These are the activations of a small neural network, seen along a few directions. Each row is one input.
In each table, some parts of the input vary, and every possible input appears once, in random order.
A made-up example of a description, with smaller parts first: one of 8 places around a ring, together with either a single point or one of 9 places around a ring or (one of 2 separate values, together with one of 6 places along a line).
Shared parts are said once, and a part with two or three values counts as separate values.

Other details of the inputs vary at random and push rows far along two fixed directions, the same in every table; ignore that.
These rows show it; all are for the same input, with only those details redrawn:
  18  334  -22   38 -119    9  -41  112   79   94 -166
-120 -253 -327 -370   77   43  105  112  133 -137  150
 -48  125 -145 -111  -47   30    2  121  113    9  -55
 447 -315  151 -259    7 -254  400 -206 -329  -40  244
-148 -308 -369 -412   98   54  111  120  151 -161  178

A family of inputs:
R1:  -27  308   29  117  -88  102  -35   95   51   69 -132
R2: -236 -151  108  283 -147 -109 -190 -153   96  186 -632
R3: -245 -368 -265 -229  245  100  -22   50  105 -222  278
R4:  799  212  743  405 -177 -352  191 -354 -591  221   28
R5:  325 -382  296  -53  160 -192  266 -288 -361  -89  373
R6: -215 -353 -336 -303  170  160   56   26  103 -139  235
R7:  -33  296   27  126  -73  121  -61   70   39  105 -121
R8:  580 -418  416  -30   60 -317  330 -373 -554  -57  375
R9: -285 -404 -176 -184  207  139  -86   18  125 -239  349
R10:  824  250  749  351 -177 -353  279 -298 -570  180  -21
R11:  -66 -344 -371 -379  109   -7   29  152  213 -207  180
R12:  -20  271   27  164  -18   91 -142   46   45  100 -111
R13:   49  331  -49   32 -139  -14  -41   98  116   96 -178
R14: -167  293  138  207   -2  144 -131  -59   28   71  -36
R15: -155  300   98  206    4  110  -94  -17   22   92  -50
R16:  -18  321   11   84 -101   58  -37  107   58   88 -135
R17:  -68 -365 -362 -358   70  -20    4  175  212 -213  208
R18: -250 -142   86  285 -172 -109 -163 -163   85  193 -630
R19: -142  317   38  187  -29   94  -66  -16   -4   89  -79
R20:    5  331  -34   33 -117   16  -46  118   89   91 -165
R21: -207 -171  122  299 -116 -133 -234 -124  111  170 -633
R22:  -82  253   92  243  -12   43 -200   64   32   27  -39
R23:    3  259   38  158  -40   90 -148  123   76   53 -105
R24:  304 -369  286  -76  161 -177  302 -306 -373  -58  359
R25: -188 -206  141  343 -156 -160 -295  -82  123  132 -590
R26: -161   34   52   90  102  114 -152  -17   68  -64  101
R27:   78  310  -35   48 -108  -38  -87  126  130   80 -179
R28: -170 -366 -307 -309  176  143   45  107  125 -167  223
R29:  668 -265  349 -169  -67 -372  526 -339 -524   29  247
R30: -346 -348 -287 -255  202  161   85  -15   92 -164  303
R31:  -47  306    5  129  -98  122  -34   59   29  112 -119
R32: -154 -341 -323 -350  148   79   70  143  144 -184  208
R33: -170   85  -47   33   69  100  -32  -12   18   -4   40
R34: -184   99 -114   15   19  126  -38  -11   20   14    8
R35:  -53  265   56  200    2   66 -190   37   23   45  -90
R36:    2  288   42  132  -57   78  -80  124   66   52 -133
R37:   20  253   61  176  -97   52 -142  165   77   14  -90
R38:   67  300    1   75  -89  -29 -122  159  106   46 -151
R39: -124 -345 -245 -222  115  105  -23  139  119 -180  237
R40:   47  314   -8   53  -89  -14  -86  140   94   77 -167
R41: -197 -313 -359 -364   92  104  143  104  119 -161  211
R42: -269 -344 -316 -288  190  149   43   -2   68 -163  240
R43:  390 -334  181 -179   13 -162  435 -233 -368  -59  280
R44: -266 -355 -275 -251  246  115   14   32   93 -191  262
R45:   31  287   34  121  -71   20 -119  154   85   40 -121
R46: -180  302  116  209  -27  145 -104  -70   18   78  -34
R47: -186 -185  132  321 -117 -147 -270 -105  123  138 -618
R48:  293 -375  326  -74  155 -144  265 -348 -367  -79  372
R49:  673 -321  282 -215  -67 -385  532 -345 -471    8  262
R50:    1  257   37  186  -19   76 -178   65   58   69  -95
R51:  -73  279   46  178    2   80 -154   18   10   77 -106
R52:   29  265   43  143 -110    8 -145  176   84   34  -93
R53:  -72 -308 -293 -311   68   -7   -3  180  159 -190  192
R54:  -62  300   -8  152  -74  115  -69    7   21  123 -108
R55: -273 -398 -217 -186  213  105  -49   60  119 -218  336
Question: Describe the family of inputs behind these rows.
Answer: one of 5 places along a line, together with either a single point or one of 10 places along a line
Question: Changing only the place on the line of 5 turns R23 into R28. The same change can be made to R3. Which row results?
Answer: R44
Question: Changing only the place on the line of 5 turns R36 into R10. The same change can be made to R48. Which row results?
Answer: R26
Question: List by row number the other rows that have the place on the line of 5 in common with R13.
Answer: R1, R2, R6, R7, R14, R15, R16, R20, R33, R42
Question: Change only the place on the line of 10 in R39. List by row number the other rows that result.
Answer: R4, R8, R9, R17, R22, R37, R52, R53, R55
Question: A walk changes only the place on the line of 5. It starts at R25 and steps to R47. List the rest of the walk in order.
Answer: R21, R2, R18

A family of inputs:
R56:  784 -116  569  191  -39 -542  167 -250 -543  -14  267
R57:  -44 -155 -420 -402   22  -15   86  108  153  -71  -52
R58:  176 -600   57 -282  220  -25  165  102 -120 -338  601
R59: -110   78 -349 -215  147  287  223  116    3   -8  165
R60: -120   64 -111 -117   87  290  -27  132  115 -201  463
R61: -174 -691   -5 -252  191  -70  327 -434 -332  -70  367
R62: -106   79 -363 -390   18  114  169   43   74   -4   49
R63: -235 -418 -169   38   10   71 -105    7  138  -18  -79
R64:  115  186  352  383 -267  -68 -176  119   35  130 -484
R65: -618  -54 -588  -13   74  403 -515  438  584  -57 -435
R66: -590  378 -486  -44   96  562 -393  433  496 -127  250
R67: -205 -295 -526 -605   46   86  278   61  114 -132  292
R68:   19  513  361  244  -82 -297 -197  -69  139  116 -198
R69:  501 -228  598  231    9 -283  351 -645 -646  158    3
R70:  332 -749 -152 -430  158 -179  293  -81 -149 -102  145
R71: -640  419 -740 -326   69  436 -195  386  546   16 -213
R72:  276 -582 -230 -539   -1 -262  416 -110 -149 -129  264
R73:   85  731  283  358  -73 -235 -333 -136   81  238 -310
R74: -186   80 -401 -223   90  302  170  149   56  -38  171
R75:   -2  264   44   29  149 -195 -191 -141  115   74  -71
R76:  -79  532  312  549  -58   89 -187 -224  -96  314 -499
R77:  133  497  262  409 -145   85 -296  215   16   23   14
R78:  189  308  276  253 -290 -146  -84  182   86  185 -454
R79:  318 -177  753  197  -26 -321  449 -591 -650  153   83
R80:  -42 -497 -320 -316  303  -83 -115  141   90 -338  354
R81:   54  712  291  385 -161 -275 -321 -109  100  247 -260
R82:  -47  389 -111 -128 -213   37  133   58   80   74  -88
R83: -739  -65 -558   71  151  431 -479  322  591   -7 -386
R84:  -66 -270 -285 -375  375  330   86   62   25 -246  612
R85: -935   34 -540   65   58  422 -414  184  531  -29 -250
R86: -257 -172 -200 -255  123 -178 -126  -56  292 -185  193
R87: -516 -572 -209 -267  180  105  145 -236  -20 -163  254
R88:  162 -437 -155 -408   61   23  573 -100 -251 -186  530
R89:   92   61  -92   29 -115  -28 -131  146  113  113 -321
R90:  112  204   91  215  -24   87 -225  193  -22  -19  189
R91:  -14 -449 -283 -289  358  191  -57  176   30 -275  486
R92:  641   98  374   55 -144 -182  585 -289 -613  162  290
R93:  385 -147  617  192   39 -270  378 -682 -727  211   77
R94:  288 -777 -141 -401    5 -237  287  -56 -129 -113  213
R95:   92  844  258  190 -327  -25   81   90   15  266 -365
R96: -313 -410 -175   24  -10  102 -120   47  227  -93 -104
R97:  -76   84 -168 -143  202  333  -62  105   58 -141  426
R98:  837  -56  604  195   39 -249  195 -246 -627   22  368
R99:  160  624  416  489 -149 -200 -332  231   62   55 -261
R100: -401 -289 -112    2   41  116  -15 -152   95  -92  -25
R101:  -28 -126 -206  -88  258  -43 -225  188  124 -193  132
R102: -634  230 -611 -271  -86  231 -247  537  693  -94 -334
R103:   37  239 -122  -81 -238  -97   29  121  150   41 -234
R104:  214 -893  -63 -267   27 -159  194 -120 -180 -165  181
R105:  244 -639  -10 -281  172 -304  121  -26 -132 -369  493
R106:  138  197  273  403 -317  -60 -212   58   13  131 -452
R107:   13  657  162  238 -198  150  151  171  -22  167 -136
R108:   -9  -64 -375 -344   57   -3   86  108  143  -19 -115
R109: -194  608  330  506  -27  101 -157 -262 -178  366 -422
R110:  181  404  274  498 -257   -6 -311   52  -25  253 -595
R111: 122 657 392 315 -84 182 -80 126 -19  61 121
R112:   -5  363  443  586 -247  -28 -207   27   57  244 -542
R113:  346 -227  668  232  -52 -285  366 -502 -495   92  -18
R114:   63  396  307  584 -181   22 -275  -63  -20  303 -548
R115:  276 -778  -92 -404  -22 -240  306  -54  -92 -178  201
Question: Describe the family of inputs behind these rows.
Answer: one of 5 places along a line, together with either one of 4 places along a line or one of 8 places along a line
Question: Changing only the place on the line of 5 turns R99 into R56. The same change can be made to R102. Which row results?
Answer: R72
Question: Changing only the place on the line of 5 turns R87 into R93. The same change can be made to R115. Which row results?
Answer: R89
Question: A walk changes only the place on the line of 8. It starts at R107 and steps to R95. List the rest of the walk in order.
Answer: R102, R78, R64, R112, R113, R79
Question: List by row number the other rows that have the place on the line of 5 in common with R109.
Answer: R59, R65, R70, R71, R75, R76, R83, R84, R91, R101, R108

A family of inputs:
R116:  415 -447  196 -264   89 -317  403 -289 -363 -136  433
R117: -227 -515 -266 -256   20   48   69   57  154 -128   -1
R118: -137  782 -107  177 -130  248 -170  217  174  188 -244
R119:  438  718  435  290 -129 -184   39 -161 -267  238  -75
R120: -322 -393 -422 -188  127  232 -135  265  272 -167   13
R121: -411 -340 -508 -326   76  149  -19   93  285  -75 -125
R122: -303  315 -306  -76  -26  294  -80  294  276  -40   15
R123: -375 -197 -476 -315   67  237   23  231  270 -167  137
R124:  546 -429  269 -229  155 -247  344 -237 -414 -177  554
R125: -392 -269 -482 -332   96  187    4  172  281 -111   -4
R126:  480 -623  291 -182  115 -354  302 -300 -397 -139  325
R127:   77  277  649  650 -106  -81  -78 -439 -347  304 -330
R128:  479  -26  377   17  -23 -380  248 -354 -388  111   17
R129:  528  131  422   27  -30 -277  297 -239 -382   21  278
R130: -191  702  -69  218  -97   79 -306  142  223  167 -289
R131: -356 -177 -508 -348  101  241   20  201  261 -126  122
R132: -287 -168 -438 -284  137  330  -61  308  253 -212  249
R133:  -97  654   23  347  -42  179 -415  291  235   75 -146
R134: -221 -408 -224 -279  122  -35  -14   67  173 -198  168
R135:  510 -637  256 -183   43 -240  412 -260 -449  -90  262
R136: -106 -382 -257 -208  198   57  -94  127  128 -220  278
R137:  482 -728  256 -157   12 -273  389 -312 -423  -66  157
R138: -379  272 -330  -69   42  150 -245  214  351  -23  -59
R139:  451 -570  220 -250   10 -281  524 -304 -432  -69  259
R140: -202  371  -23  417 -183  176 -396  242  261  182 -557
R141: -299  163 -234   26   40  166 -326  263  308  -85  -24
R142: -182  605  -13  289 -221  205 -238  268  212  152 -297
R143: -364 -464 -372 -155  163   78 -263  166  339 -186  -30
R144: -257  496  -12  280 -146   -7 -341   83  286  196 -500
R145: -438 -387 -153  -79  276  253  -10 -147   -6 -148  320
R146:  -43 -157 -130 -260  128   17   61   75   70 -194  376
R147:  435  700  466  314 -142 -183   41 -138 -249  228  -58
R148:   54  656  271  428 -223 -159 -246  -90   34  319 -564
R149:  350  485  519  391 -218 -291    4 -171 -221  226 -271
R150:  439 -538  222 -281  117 -391  410 -374 -388  -76  307
R151: -312 -332 -557 -470  159  207  101  133  193 -167  208
R152: -438   35 -223   35  -40   63 -321  186  405  -29 -259
R153:  -92 -470 -112 -146   96  -90  -72  -23   93 -144   26
R154: -362 -499 -432 -373   99  162   42  189  250 -211  130
R155:  448  724  429  331 -224  -57  130  -86 -285  287 -143
R156:  432 -155  443  100 -103 -416  231 -353 -336   84  -57
R157: -395   30 -283   -2  -99  153 -143  179  321   22 -320
R158:  471  490  490  436 -250  -82   17  -58 -308  236 -202
R159:  437 -494  241 -243   82 -314  366 -267 -364 -146  459
R160: -425  640  125  469   39  375 -326   17  100  144  -98
R161: -633 -559 -291 -155  320  277  -75 -102  133 -193  220
R162:  423  629  472  360 -252  -45   93  -22 -258  222  -90
R163:  531  557  487  451 -183  -22   13   -6 -307  221 -100
R164: -165  461   42  394  -82   75 -458  230  256  113 -377
R165: -108  534  -27  372 -147  246 -334  303  189  144 -311
R166:  472 -533  155 -307   59 -278  519 -358 -458  -19  228
R167: -378 -530 -498 -402  109  120   62   75  257 -136   -9
Question: Describe the family of inputs behind these rows.
Answer: one of 4 places along a line, together with either a single point or (one of 2 separate values, together with one of 6 places along a line)
Question: Changing only the place on the line of 4 turns R119 into R130. The same change can be made to R163. Which row results?
Answer: R165
Question: Changing only the place on the line of 4 turns R132 into R158. The same change can be made to R147. Which row results?
Answer: R138
Question: List by row number the other rows that have the place on the line of 4 in common with R143.
Answer: R117, R121, R127, R137, R140, R144, R148, R152, R153, R156, R157, R167
